These are the activations of a small network on made-up records, seen along a few directions, one row for each record.
Here are examples, each followed by its value of one field, ZAZ.
The largest differences between rows may come from other fields.
In the rows, 500 means zero.
Strong random noise was added to every row along 22 fixed directions; ignore it. To show where, here is one row again and again, with new noise each time:
[358 694 588 447 564 565 592 429 713 252 461 530 677 651 294 506 511 480
 388 473 399 429 725 370 700 369 478 572 472 375 271 643 604 446 300 208
 590 345 579 494 546]
[417 460 511 580 274 366 398 724 426 575 472 305 343 586 450 485 620 527
 650 539 347 606 631 508 358 752 340 555 226 591 652 316 484 404 273 332
 405 450 553 455 552]
[448 352 553 532 466 280 502 642 481 607 567 313 396 615 490 642 619 500
 693 527 294 700 526 518 455 547 381 512 394 416 575 447 499 383 385 519
 496 606 656 539 773]
[607 501 586 224 667 569 678 314 379 728 397 623 550 485 392 583 491 324
 480 616 472 620 536 518 617 386 462 322 570 525 454 496 565 445 486 573
 625 180 278 465 380]
[394 694 649 766 409 358 329 671 557 603 732 580 507 294 519 415 720 559
 439 617 239 513 384 229 300 772 565 558 504 313 514 545 576 397 329 460
 375 493 671 594 681]
[247 326 643 420 302 264 539 455 418 676 444 350 441 445 311 207 439 539
 432 404 542 545 468 242 466 595 641 575 228 474 396 368 362 446 333 405
 585 632 624 480 422]
[344 637 323 503 569 422 762 464 533 400 468 572 851 431 523 621 420 441
 346 368 355 743 446 211 551 460 589 363 592 777 488 441 466 258 522 498
 215 396 108 677 256]
[544 605 277 419 508 466 487 471 559 400 678 580 761 340 761 238 420 555
 347 568 508 302 531 457 613 460 418 578 544 390 248 517 754 701 571 581
 566 411 676 376 520]
[520 651 415 673 607 404 450 664 550 674 660 786 383 501 761 607 518 579
 676 490 475 526 490 502 461 577 309 598 120 522 644 515 590 512 681 482
 705 388 757 624 516]
[351 621 421 539 555 492 687 588 554 717 390 580 515 571 499 577 551 362
 678 493 505 535 588 500 411 456 460 619 527 492 526 285 362 473 640 459
 386 727 624 504 390]
[486 559 433 764 386 481 640 342 545 691 406 510 489 454 619 358 497 395
 407 560 540 651 347 560 551 846 635 631 504 431 463 513 212 550 703 730
 565 554 788 408 497]
[547 352 688 597 402 223 578 420 470 693 329 550 584 707 420 439 509 534
 620 582 476 459 434 622 419 550 562 473 659 286 403 420 503 386 465 557
 550 673 840 301 628]
[557 532 607 429 347 577 392 680 467 490 395 669 459 525 251 584 620 418
 575 441 495 577 507 420 360 459 570 438 374 678 438 586 430 484 390 328
 365 685 424 590 344]
[653 646 413 580 394 520 624 651 675 669 671 539 379 371 698 543 552 590
 471 506 485 404 253 435 580 541 574 618 908 479 633 504 713 558 446 704
 438 264 323 573 454]
[454 478 777 388 461 451 206 545 823 552 610 440 358 619 545 824 736 415
 406 503 433 637 584 731 610 549 474 503 557 278 549 550 270 486 609 453
 558 379 601 300 635]
[494 459 795 539 667 622 374 646 489 417 529 715 711 472 655 674 563 507
 656 638 421 796 448 368 477 484 549 412 784 425 407 467 632 414 452 613
 455 466 583 781 767]
[594 617 582 419 514 373 563 405 376 556 517 428 627 431 522 554 405 612
 357 519 494 912 340 450 481 534 642 368 426 452 423 444 441 379 524 569
 502 393 480 421 335]
[273 416 539 247 626 306 553 333 461 719 521 358 566 418 483 373 353 474
 490 471 485 478 566 494 413 451 402 285 317 356 597 263 449 385 551 471
 546 487 490 481 422]
[517 646 456 529 508 517 708 438 341 679 496 553 600 242 376 277 458 452
 375 602 435 426 517 342 437 372 623 417 371 399 327 529 454 280 342 481
 432 531 519 616 483]
[633 442 350 482 601 551 647 293 153 543 349 614 423 586 243 340 484 355
 504 599 514 456 585 316 442 534 552 411 258 747 483 632 423 516 557 533
 551 497 340 431 451]
[630  94 658 564 521 494 233 539 226 438 460 600 572 530 615 450 462 595
 394 672 515 505 586 610 566 346 527 294 589 473 297 546 550 316 521 584
 542 384 494 418 736]
[479 633 577 668 717 388 463 567 589 424 569 573 483 748 443 654 533 553
 720 553 299 446 603 419 281 533 460 399 507 435 656 527 605 352 554 377
 401 517 507 497 632]
[527 425 312 452 228 536 335 582 683 525 521 584 506 482 628 355 441 516
 393 270 692 460 529 550 567 631 548 336 387 766 607 442 319 476 659 421
 413 318 312 553 252]
[398 775 607 410 377 661 506 428 479 427 362 474 616 145 600 419 508 465
 230 721 545 127 507 635 434 509 412 663 548 312 513 331 487 562 237 532
 381 505 601 399 454]

[328 420 144 597 480 625 572 607 391 566 411 613 523 493 614 527 494 580
 403 347 661 317 641 551 735 272 200 483 516 656 746 285 574 344 529 340
 497 295 335 772 429]
mes
[447 315 532 290 511 348 482 341 339 283 483 541 691 552 353 679 631 566
 290 388 502 572 343 335 649 328 425 445 641 543 524 587 607 529 369 530
 530 598 421 557 669]
veket
[352 303 432 594 355 403 555 431 534 679 501 364 408 451 475 478 577 461
 368 402 489 583 320 539 643 619 463 528 614 414 606 513 366 488 524 634
 554 572 554 574 586]
vot
[438 537 446 463 617 587 449 497 435 399 474 468 577 618 465 477 563 512
 533 590 515 444 690 468 496 407 383 516 671 411 479 379 599 538 526 393
 451 505 516 407 573]
tabeb
[451 555 487 535 242 343 269 534 525 322 562 580 605 403 442 430 615 548
 195 459 395 425 492 344 582 639 528 593 335 639 347 641 567 548 388 336
 454 343 400 309 351]
kugu
[276 533 641 508 477 559 480 542 528 445 425 443 455 345 418 705 472 436
 321 462 441 613 393 581 530 344 489 605 365 404 369 608 332 505 469 456
 492 796 572 551 339]
lopag
[794 559 311 492 279 392 391 585 396 547 577 557 523 556 575 527 618 651
 386 429 611 691 558 643 610 491 462 441 228 598 475 499 426 391 503 379
 545 295 595 380 478]
rubur
[408 637 539 498 520 344 626 380 678 629 509 591 728 392 564 434 422 532
 358 451 547 274 533 544 465 320 639 394 522 287 451 389 298 212 549 454
 394 600 628 509 493]
rubur
[528 426 639 336 404 825 514 576 564 532 329 557 332 302 565 397 379 348
 779 506 745 322 406 655 393 528 494 594 417 564 576 480 420 770 374 661
 585 779 668 812 532]
lopag
[427 295 189 601 387 447 267 511 424 487 605 511 624 536 546 201 542 474
 384 430 461 614 675 545 625 703 289 365 285 610 355 571 561 613 686 359
 583 371 609 437 483]
muvob
[360 601 428 810 333 304 806 425 541 725 316 403 406 559 364 338 514 416
 565 541 302 247 439 520 396 817 446 698 512 522 622 442 530 459 334 476
 442 480 561 349 385]
zogi
[516 675 587 250 559 396 349 605 715 458 749 380 469 583 492 598 607 593
 646 482 415 508 494 509 411 486 353 537 547 230 555 479 766 719 446 396
 565 544 687 401 580]
mes
[221 552 709 586 703 504 521 459 351 318 285 905 893 475 537 641 470 581
 485 512 572 476 476 324 455 366 391 557 536 513 483 341 632 393 428 382
 524 619 690 736 519]
kugu
[600 311 453 198 225 410 553 614 719 414 454 361 543 842 549 447 496 517
 692 319 683 592 742 445 704 507 585 598 483 768 403 281 394 511 389 393
 495 342 447 406 532]
veket
[447 564 443 439 363 648 495 469 521 610 401 568 422 534 240 356 615 318
 618 439 529 640 464 443 499 732 436 586 401 563 443 582 496 807 504 400
 628 619 655 560 341]
tabeb
[549 349 612 474 459 476 408 587 413 504 512 524 606 300 685 411 377 505
 526 586 436 417 531 559 413 451 550 340 449 598 420 433 556 311 373 581
 386 377 348 581 523]
zogi
[524 306 548 295 349 301 430 626 673 904 653 543 435 485 484 678 794 273
 564 384 368 784 592 589 643 513 439 359 328 533 516 512 261 276 474 452
 541 307 480 607 635]
vot
[238 348 430 651 455 338 594 367 669 495 423 202 419 540 618 412 232 565
 378 332 589 414 488 723 553 528 556 548 300 409 529 429 171 404 699 535
 531 719 654 404 415]
muvob

Here are new rows. What is ZAZ for each?
[446 400 557 598 423 373 457 749 468 608 478 652 439 608 551 493 564 671
 711 447 654 289 520 332 441 346 573 707 675 530 565 258 612 450 452 428
 437 652 566 548 556]
kugu
[214 699 674 650 393 660 348 549 612 270 366 489 593 457 419 570 587 442
 500 488 402 636 479 449 370 881 399 566 447 546 668 438 435 546 331 344
 364 540 557 676 465]
vot
[417 537 342 597 622 571 727 426 671 209 493 225 315 888 223 441 372 567
 672 350 474 445 659 378 639 421 479 649 395 453 504 715 576 601 425 299
 674 599 589 561 663]
lopag
[552 450 700 467 624 239 597 446 538 888 611 817 474 513 396 519 471 505
 482 440 460 589 432 294 587 272 722 387 337 391 269 646 485 249 598 468
 752 384 545 548 414]
mes
[583 561 450 418 421 414 446 498 263 440 506 409 614 387 413 543 759 307
 356 768 194 604 592 513 449 609 372 588 398 532 275 585 522 585 338 541
 362 570 534 199 616]
rubur
[437 350 587 452 530 428 452 269 648 572 383 707 766 501 658 568 547 247
 421 529 508 557 502 620 638 619 547 386 650 495 411 494 255 462 754 709
 519 478 590 433 581]
mes
[466 244 403 538 593 614 405 552 422 337 449 661 439 643 495 647 580 422
 435 463 489 420 611 523 708 357 327 552 536 745 457 682 591 598 603 469
 582 393 317 493 539]
zogi
[598 603 403 469 650 528 758 363 408 731 478 521 394 411 480 573 536 314
 537 681 377 376 431 543 443 477 437 483 582 447 622 530 510 511 541 741
 480 525 394 462 522]
mes
[736 713 464 502 440 746 737 313 428 507 360 489 499 380 501 517 585 435
 345 715 619 387 394 636 622 505 563 639 822 387 525 538 480 628 357 739
 492 438 523 449 571]
muvob
